A small network was shown many inputs. Here are its activations along a few directions, one row for each input.
Each table varies a few parts of the input and shows all the possible inputs, shuffled.
Descriptions start from the smaller parts, as in this example, which fits no table here: line(4) and (point or line(9) or (values(2) and ring(5))).
Shared parts are said once, and a part with two or three values counts as separate values.

Other details of the inputs shift rows strongly along three fixed directions, in all tables alike. That doesn't count.

Rows:
R1: [-10  11   6   7  -9  -9 -12   0 -11   1  -6  -1]
R2: [ -9  12   0  -3  -9 -13  -8 -14 -10  -3   4   8]
R3: [  9 -16   1  11   1  -9  11   7  18  -5   8  -2]
R4: [  6 -13   9  16   7  -6  18  10  16 -10  -2   5]
R5: [-10  16  10   9 -10  -9 -12   1  -9  -5 -15   1]
R6: [-14  13   6  10  -4  -3 -14  -8  -6   2   0   4]
R7: [  9  -6   7   7  10 -10  28   2   9 -16  -1  15]
R8: [  6  -6  14  20   9  -7  17  11  16 -13 -14   9]
R9: [  6  -6   0  12   2 -17  19   4  19 -19  -7  15]
R10: [ 15 -40 -12 -14  -6  -9  15   5   7  24  59 -21]
R11: [  9 -20  -3   8   0 -10  13   7  19   2  20  -5]
R12: [-11  13  14   6  -8  -5  -6   1 -15  -4 -14   1]
R13: [-11  12   7   9  -5  -4 -16  -8  -7  -1  -1   2]
R14: [ -1 -16 -10 -23 -13   2  -5  -8 -27  32  57 -24]
R15: [-11  -3   1  -5 -10  -3  -6  -1 -17  13  18  -8]
R16: [-17  11   1   9  -8  -2 -12   2  -9   2   0   3]
R17: [ -7  12  14   1  -3  -3  -3  -2 -20   1  -1  -4]
R18: [  2   8 -30 -43   1  25 -10  -5 -11   4 -27   1]
R19: [  0  14 -27 -26   6  36 -27  -7   1  11 -20  -2]
R20: [ 10  -4  11  21  10 -10   8   2  24 -12  -6   8]
R21: [ -8  16  11   8  -6  -8 -15  -8  -6  -2  -8   1]
R22: [-14  11  11   7   0   4  -2  -2 -18   1   1   2]
R23: [ 25 -11 -21 -23  21  36  10   6  18  -1 -20  -4]
R24: [ 27  -8 -18 -23  22  33  10   7  18   0 -24  -4]
Each input here is: line(4) and (point or line(5)).
Question: Changing only the line(4) part turns R6 into R15. The same change can be made to R21. Which row results?
Answer: R12
Question: Start at R19 and move only the line(4) part, one step at a time. The first step leads to R16. Which rows follow, in order?
Answer: R10, R14
Question: Which other rows agree with R14 in the line(4) part? List them by row number.
Answer: R7, R17, R22, R23, R24
Question: Start at R16 and move only the line(5) part, one step at a time. The first step leads to R11. Which rows follow, in order?
Answer: R3, R1, R5
